A small network was trained on invented records. Each row is its activation on one of them, seen along a few directions.
Each row is followed by the record's values for the fields FIL, MENAN, GADA, LUMO, FEKE, FUGUB.
A field that a record lacks is written none.
The largest differences between rows may come from other fields.
In the rows, zero is written as 500.
Random noise pushes rows far along 21 fixed directions. That doesn't count. These rows show it; they differ only by the noise:
[467 594 440 347 604 584 628 513 422 372 398 487 620 414 571 696 507 546
 512 639 700 705 762 541 479 540 482 635 568 497 556 419 529 448 391 403
 530 384 475 573 596]
[507 436 482 472 580 451 456 535 572 478 537 320 552 470 386 641 590 529
 605 560 458 604 512 350 613 631 633 359 441 443 521 431 384 500 431 552
 651 510 687 557 502]
[392 634 565 535 581 401 452 491 518 551 616 482 608 443 543 462 624 633
 462 622 531 696 337 353 523 540 588 482 666 624 393 546 503 226 568 390
 464 461 677 333 469]
[567 539 523 683 473 317 318 531 434 641 528 393 308 697 404 340 627 515
 337 380 445 390 540 539 533 657 596 478 541 459 497 567 514 499 412 522
 576 411 475 635 445]
[543 567 518 430 343 607 451 554 531 606 422 342 694 639 542 557 567 484
 533 543 342 404 485 333 395 598 471 490 685 515 516 430 392 234 559 512
 719 408 641 468 517]
[426 423 335 207 674 407 575 824 628 509 603 560 605 448 435 591 607 592
 680 415 358 554 421 311 657 554 652 404 536 576 562 485 568 215 429 560
 534 521 636 396 616]
[475 519 359 531 448 428 553 476 353 420 409 731 201 388 361 486 335 465
 659 404 526 369 655 705 536 398 562 631 562 583 498 548 454 498 498 414
 401 550 594 519 696]
[711 506 732 493 539 432 451 548 669 557 654 279 583 656 637 554 652 563
 420 661 258 519 574 480 648 557 431 619 470 353 666 580 602 711 284 703
 583 539 522 517 376]
[474 303 417 549 566 416 427 481 587 565 543 403 550 449 328 462 488 390
 521 591 540 603 416 376 540 616 592 599 572 508 336 448 467 396 650 571
 471 511 442 503 553]
[478 540 520 522 503 350 601 732 422 626 494 741 623 439 510 474 592 533
 575 538 652 704 417 538 415 481 487 278 606 555 493 493 579 460 446 525
 392 483 454 398 613]
[363 508 380 532 329 645 491 462 665 483 507 725 492 154 396 642 525 400
 532 641 402 508 434 488 585 471 415 675 674 588 481 505 315 489 577 438
 252 461 563 464 605]
[665 578 429 386 479 685 629 371 479 517 483 527 445 461 390 585 306 482
 640 413 428 396 633 582 458 337 402 431 683 508 467 464 504 577 487 688
 363 559 349 745 503]
[475 632 556 405 349 602 511 509 512 552 473 384 572 503 633 582 611 478
 511 382 286 447 744 510 560 615 458 586 431 479 591 532 467 500 438 352
 563 425 504 598 548]
[456 496 612 476 486 532 392 656 791 406 687 573 567 468 766 560 543 715
 426 625 531 414 120 332 517 505 292 390 529 464 762 629 529 640 638 505
 476 513 572 214 274]
[439 603 746 363 467 556 604 559 416 386 507 434 564 435 549 578 425 590
 482 538 564 528 766 565 518 408 559 588 464 572 505 475 483 489 488 462
 443 464 708 349 636]
[565 618 568 506 636 423 274 682 496 621 631 596 493 647 383 390 530 691
 410 455 407 517 726 552 323 450 525 550 755 605 279 447 372 423 510 584
 366 587 591 495 584]
[459 624 784 390 515 679 611 730 634 565 495 454 669 315 479 550 722 324
 363 358 406 439 353 532 397 277 371 460 508 765 630 611 690 242 452 660
 520 520 202 376 549]
[423 385 424 514 465 804 623 509 530 582 527 584 721 231 444 635 390 408
 403 494 353 518 516 485 461 490 486 415 487 475 361 408 347 356 435 509
 458 512 627 394 542]
[348 602 442 320 462 562 612 756 485 442 415 831 481 410 517 624 423 443
 777 253 715 652 546 538 396 429 443 212 379 633 457 430 480 641 394 512
 374 615 518 551 668]
[684 365 226 444 610 681 524 286 516 456 518 625 350 647 561 422 115 440
 558 282 348 355 640 613 499 443 418 655 465 421 412 506 606 599 427 615
 435 710 381 717 428]
[378 419 260 500 205 536 451 686 531 552 444 503 317 445 395 708 381 495
 502 535 517 282 602 495 462 598 547 593 527 313 501 320 103 595 561 377
 602 403 880 375 454]
[492 389 354 498 373 441 481 731 550 522 345 804 518 727 731 365 498 342
 466 298 731 700 531 592 357 564 460 493 234 519 598 446 696 580 530 429
 493 563 282 515 585]
[345 531 425 421 624 350 449 258 338 537 567 456 552 511 568 218 307 528
 584 293 637 605 422 440 471 420 538 447 449 581 263 341 503 634 512 348
 255 617 545 457 191]

[596 503 505 475 590 516 394 711 630 470 538 635 525 544 521 574 628 588
 379 584 472 524 607 589 439 455 386 532 539 458 638 470 472 696 342 614
 450 530 425 538 490] -> FIL is timi, MENAN is modu, GADA is guti, LUMO is perot, FEKE is sozi, FUGUB is gutef
[502 502 574 461 440 363 419 768 586 641 619 424 301 504 413 408 693 527
 470 252 244 145 574 558 608 617 435 577 525 495 649 725 586 563 603 528
 437 425 130 584 629] -> FIL is reged, MENAN is kekop, GADA is fefev, LUMO is kizip, FEKE is ritu, FUGUB is gutef
[440 862 569 510 438 469 616 471 484 524 560 593 366 384 620 713 613 584
 724 576 487 615 410 543 547 433 382 370 555 506 518 629 461 638 309 437
 494 528 632 547 425] -> FIL is reged, MENAN is modu, GADA is fefev, LUMO is kizip, FEKE is none, FUGUB is none
[522 573 659 470 508 618 377 652 574 411 472 530 493 561 569 668 451 579
 588 538 671 518 723 556 304 566 299 470 496 443 488 504 368 838 580 524
 503 557 424 614 635] -> FIL is timi, MENAN is modu, GADA is guti, LUMO is perot, FEKE is sozi, FUGUB is lelan
[524 362 477 566 535 520 430 316 476 374 515 442 480 561 449 400 448 589
 501 432 516 486 462 337 685 768 655 259 443 473 518 592 562 440 641 497
 484 393 492 689 621] -> FIL is timi, MENAN is kekop, GADA is fefev, LUMO is doki, FEKE is sozi, FUGUB is gutef
[345 469 615 479 607 340 306 432 398 464 537 315 476 463 323 299 464 487
 475 336 639 429 461 472 450 407 553 363 362 564 379 300 325 814 465 525
 360 567 542 459 250] -> FIL is timi, MENAN is modu, GADA is guti, LUMO is perot, FEKE is none, FUGUB is none
[419 361 309 527 727 436 460 472 573 536 704 636 382 452 402 375 332 588
 506 455 532 490 195 371 591 518 569 434 614 513 260 544 542 414 554 585
 319 595 545 432 383] -> FIL is timi, MENAN is kekop, GADA is fefev, LUMO is kizip, FEKE is ritu, FUGUB is gutef
[448 503 366 359 510 517 682 525 517 591 623 567 470 528 698 426 345 596
 529 267 530 502 303 444 543 452 554 371 402 488 476 607 731 307 684 370
 449 548 455 378 366] -> FIL is timi, MENAN is kekop, GADA is guti, LUMO is kizip, FEKE is zev, FUGUB is lelan
[714 557 441 679 496 389 401 290 497 539 520 547 389 557 281 564 583 612
 711 692 382 656 547 496 609 508 629 284 650 443 455 483 343 599 502 588
 463 555 696 778 560] -> FIL is reged, MENAN is modu, GADA is guti, LUMO is kizip, FEKE is ritu, FUGUB is gutef
[355 743 795 523 590 335 498 647 386 497 515 426 480 500 625 470 672 549
 469 484 661 572 498 554 440 536 437 514 493 593 499 634 600 530 342 423
 549 448 454 393 515] -> FIL is timi, MENAN is modu, GADA is fefev, LUMO is kizip, FEKE is none, FUGUB is none
[541 681 416 559 572 310 435 602 673 652 733 639 285 433 505 654 643 640
 680 572 503 766 598 588 470 514 420 598 618 452 328 650 457 665 668 414
 333 672 319 648 529] -> FIL is reged, MENAN is kekop, GADA is guti, LUMO is doki, FEKE is sozi, FUGUB is gutef
[625 577 476 625 432 259 685 633 376 694 511 567 318 747 607 458 491 498
 553 501 491 617 399 609 501 432 691 451 429 424 444 582 665 322 326 532
 728 604 763 337 482] -> FIL is timi, MENAN is modu, GADA is guti, LUMO is perot, FEKE is sozi, FUGUB is lelan
[464 504 486 461 335 548 577 381 514 464 353 280 529 465 355 571 606 360
 443 483 641 673 535 420 576 456 736 388 330 549 572 305 458 440 552 492
 522 396 578 622 438] -> FIL is reged, MENAN is kekop, GADA is fefev, LUMO is doki, FEKE is sozi, FUGUB is gutef
[558 542 621 570 419 637 723 383 429 611 498 382 315 517 439 597 335 256
 602 385 408 350 423 574 602 515 466 476 442 441 338 678 642 504 262 729
 615 555 483 651 528] -> FIL is reged, MENAN is kekop, GADA is guti, LUMO is kizip, FEKE is ritu, FUGUB is gutef
[488 601 755 499 498 570 299 233 563 292 539 432 433 609 613 327 522 558
 404 377 331 409 580 508 653 443 512 620 340 658 586 613 561 615 526 437
 388 560 586 571 469] -> FIL is timi, MENAN is modu, GADA is fefev, LUMO is doki, FEKE is sozi, FUGUB is gutef
[505 518 638 597 327 829 593 212 663 426 666 418 408 482 543 624 309 484
 400 476 406 624 539 395 734 592 642 402 286 447 284 623 512 474 633 593
 404 504 675 651 589] -> FIL is reged, MENAN is kekop, GADA is guti, LUMO is kizip, FEKE is none, FUGUB is none
[470 480 363 362 634 808 481 353 751 285 656 548 362 513 578 613 326 606
 341 398 366 507 538 436 704 475 583 638 322 507 462 556 537 433 476 523
 427 597 675 590 407] -> FIL is timi, MENAN is modu, GADA is fefev, LUMO is kizip, FEKE is ritu, FUGUB is gutef
[599 289 548 613 596 532 262 538 504 427 449 693 709 707 489 241 487 508
 231 691 474 493 542 475 424 607 459 701 690 558 453 452 552 371 478 687
 394 409 462 448 710] -> FIL is reged, MENAN is kekop, GADA is guti, LUMO is kizip, FEKE is none, FUGUB is none
[521 439 443 461 429 351 487 635 434 725 535 565 644 732 547 289 465 515
 631 410 423 362 117 275 426 581 471 204 686 480 409 465 546 363 461 660
 526 477 592 361 384] -> FIL is reged, MENAN is kekop, GADA is guti, LUMO is perot, FEKE is sozi, FUGUB is gutef
[454 503 334 458 391 403 534 364 467 487 469 496 543 480 618 481 488 570
 520 702 664 589 492 429 578 630 440 614 634 362 565 417 493 656 617 367
 317 300 386 561 396] -> FIL is reged, MENAN is kekop, GADA is fefev, LUMO is kizip, FEKE is none, FUGUB is none
[504 711 402 343 445 610 617 599 523 454 516 570 375 400 593 706 572 667
 479 436 486 444 744 620 561 507 416 503 541 418 709 570 519 612 469 392
 413 369 352 667 517] -> FIL is timi, MENAN is kekop, GADA is guti, LUMO is kizip, FEKE is none, FUGUB is none
[493 578 545 397 518 385 465 353 608 527 547 446 504 564 525 289 668 366
 431 376 256 607 407 475 711 277 627 732 374 701 551 488 688 414 343 518
 349 612 551 478 311] -> FIL is reged, MENAN is modu, GADA is guti, LUMO is kizip, FEKE is ritu, FUGUB is lelan
[697 402 247 410 354 333 658 420 617 603 491 680 553 529 446 426 578 398
 711 575 385 802 549 504 701 437 603 532 538 488 554 412 680 537 608 629
 196 526 228 734 640] -> FIL is reged, MENAN is kekop, GADA is guti, LUMO is perot, FEKE is none, FUGUB is none
[478 575 584 460 407 575 661 723 663 616 593 415 372 397 429 725 486 409
 449 482 549 510 365 531 412 270 501 462 448 503 446 501 469 466 476 657
 599 632 604 329 345] -> FIL is timi, MENAN is modu, GADA is fefev, LUMO is kizip, FEKE is zev, FUGUB is gutef
[675 650 536 508 545 424 306 543 670 600 491 360 399 600 441 584 708 492
 596 582 323 524 654 603 311 304 403 767 621 550 522 470 358 537 637 511
 639 740 406 578 436] -> FIL is timi, MENAN is kekop, GADA is guti, LUMO is kizip, FEKE is ritu, FUGUB is gutef
[531 433 423 263 481 362 653 670 592 479 609 578 513 464 616 553 451 580
 596 578 460 505 476 526 600 293 512 685 467 468 673 475 626 502 493 489
 461 579 615 226 398] -> FIL is timi, MENAN is kekop, GADA is guti, LUMO is kizip, FEKE is zev, FUGUB is biz
[493 598 208 621 337 666 492 120 457 550 398 744 417 549 565 346 391 332
 422 373 482 548 416 533 523 525 423 593 617 560 362 506 594 434 421 419
 280 432 349 808 401] -> FIL is reged, MENAN is kekop, GADA is guti, LUMO is doki, FEKE is sozi, FUGUB is gutef
[629 653 456 666 542 607 371 189 531 393 427 484 267 616 475 488 467 474
 392 540 603 563 627 581 482 545 443 708 633 538 444 589 555 571 504 541
 459 509 303 869 481] -> FIL is timi, MENAN is kekop, GADA is fefev, LUMO is kizip, FEKE is ritu, FUGUB is gutef

Here are new rows. What are their fields?
[359 610 522 484 524 393 526 361 371 599 493 507 587 233 399 339 611 483
 494 554 568 410 285 505 500 394 363 524 808 636 509 510 528 496 555 400
 208 338 225 460 349] -> FIL is timi, MENAN is modu, GADA is fefev, LUMO is kizip, FEKE is ritu, FUGUB is gutef
[561 460 492 375 602 603 700 465 606 459 587 415 506 457 567 542 436 461
 555 287 357 504 361 465 600 337 562 276 212 501 602 547 672 455 434 622
 583 687 453 481 367] -> FIL is reged, MENAN is modu, GADA is guti, LUMO is perot, FEKE is none, FUGUB is none
[477 517 560 753 412 461 476 668 393 652 400 673 503 425 603 511 607 481
 531 382 515 538 588 711 213 520 433 348 345 500 508 611 417 417 691 205
 711 622 424 357 699] -> FIL is timi, MENAN is kekop, GADA is fefev, LUMO is doki, FEKE is sozi, FUGUB is gutef
[452 348 455 726 523 410 364 468 497 579 525 452 354 432 317 445 522 374
 440 517 505 427 401 518 516 621 542 590 514 466 371 569 418 479 564 468
 566 484 439 512 538] -> FIL is timi, MENAN is modu, GADA is guti, LUMO is perot, FEKE is sozi, FUGUB is lelan
[440 461 391 712 743 397 521 363 433 525 580 422 344 287 346 505 565 508
 403 467 642 673 460 571 545 549 634 467 439 510 386 606 534 366 581 349
 531 523 324 572 467] -> FIL is reged, MENAN is kekop, GADA is fefev, LUMO is kizip, FEKE is ritu, FUGUB is gutef
[640 561 373 488 465 379 253 343 401 315 351 583 358 871 567 377 397 665
 837 478 434 264 482 381 498 631 476 417 689 507 651 516 393 575 499 476
 666 520 762 681 553] -> FIL is timi, MENAN is modu, GADA is guti, LUMO is perot, FEKE is sozi, FUGUB is gutef
[400 587 471 388 390 387 545 586 409 591 414 518 580 474 490 475 599 463
 684 427 411 521 621 460 561 600 535 529 558 528 494 423 428 530 409 381
 413 445 589 527 612] -> FIL is reged, MENAN is kekop, GADA is fefev, LUMO is kizip, FEKE is ritu, FUGUB is lelan
[564 215 487 511 440 428 423 488 534 549 454 343 520 641 481 340 426 272
 507 413 375 280 413 450 568 596 475 632 366 402 566 469 571 604 455 633
 611 529 412 484 421] -> FIL is reged, MENAN is kekop, GADA is guti, LUMO is kizip, FEKE is none, FUGUB is none
[533 486 509 370 574 467 522 600 531 460 570 508 494 539 540 515 386 659
 614 523 457 458 548 507 425 307 534 511 473 498 503 424 420 499 621 504
 513 680 682 293 458] -> FIL is reged, MENAN is kekop, GADA is fefev, LUMO is kizip, FEKE is ritu, FUGUB is gutef
[568 514 691 754 369 393 582 314 407 587 515 585 588 325 581 447 574 415
 691 586 230 579 418 613 615 443 446 330 358 467 558 618 468 713 350 463
 479 647 609 422 546] -> FIL is timi, MENAN is modu, GADA is guti, LUMO is kizip, FEKE is none, FUGUB is none
[436 611 591 565 773 481 350 459 461 513 597 469 440 477 277 500 597 527
 465 493 579 624 559 446 554 676 507 463 684 590 233 591 499 503 322 625
 386 439 372 804 607] -> FIL is reged, MENAN is modu, GADA is fefev, LUMO is kizip, FEKE is ritu, FUGUB is gutef
[445 537 412 525 682 480 588 357 448 460 605 583 488 418 646 474 419 595
 494 493 568 680 437 514 563 495 514 480 423 473 435 574 624 477 441 374
 436 566 496 464 383] -> FIL is reged, MENAN is kekop, GADA is fefev, LUMO is kizip, FEKE is none, FUGUB is none
[319 543 585 361 430 406 775 416 259 589 465 317 451 279 449 399 405 330
 676 325 474 269 404 514 626 452 543 650 558 628 422 667 706 229 602 356
 471 394 348 360 577] -> FIL is timi, MENAN is kekop, GADA is guti, LUMO is kizip, FEKE is zev, FUGUB is lelan
[449 400 424 423 621 446 418 620 500 531 489 432 540 616 496 533 465 448
 581 439 634 621 659 463 413 661 509 596 417 447 333 411 467 568 483 489
 584 559 446 587 542] -> FIL is timi, MENAN is kekop, GADA is fefev, LUMO is kizip, FEKE is zev, FUGUB is gutef
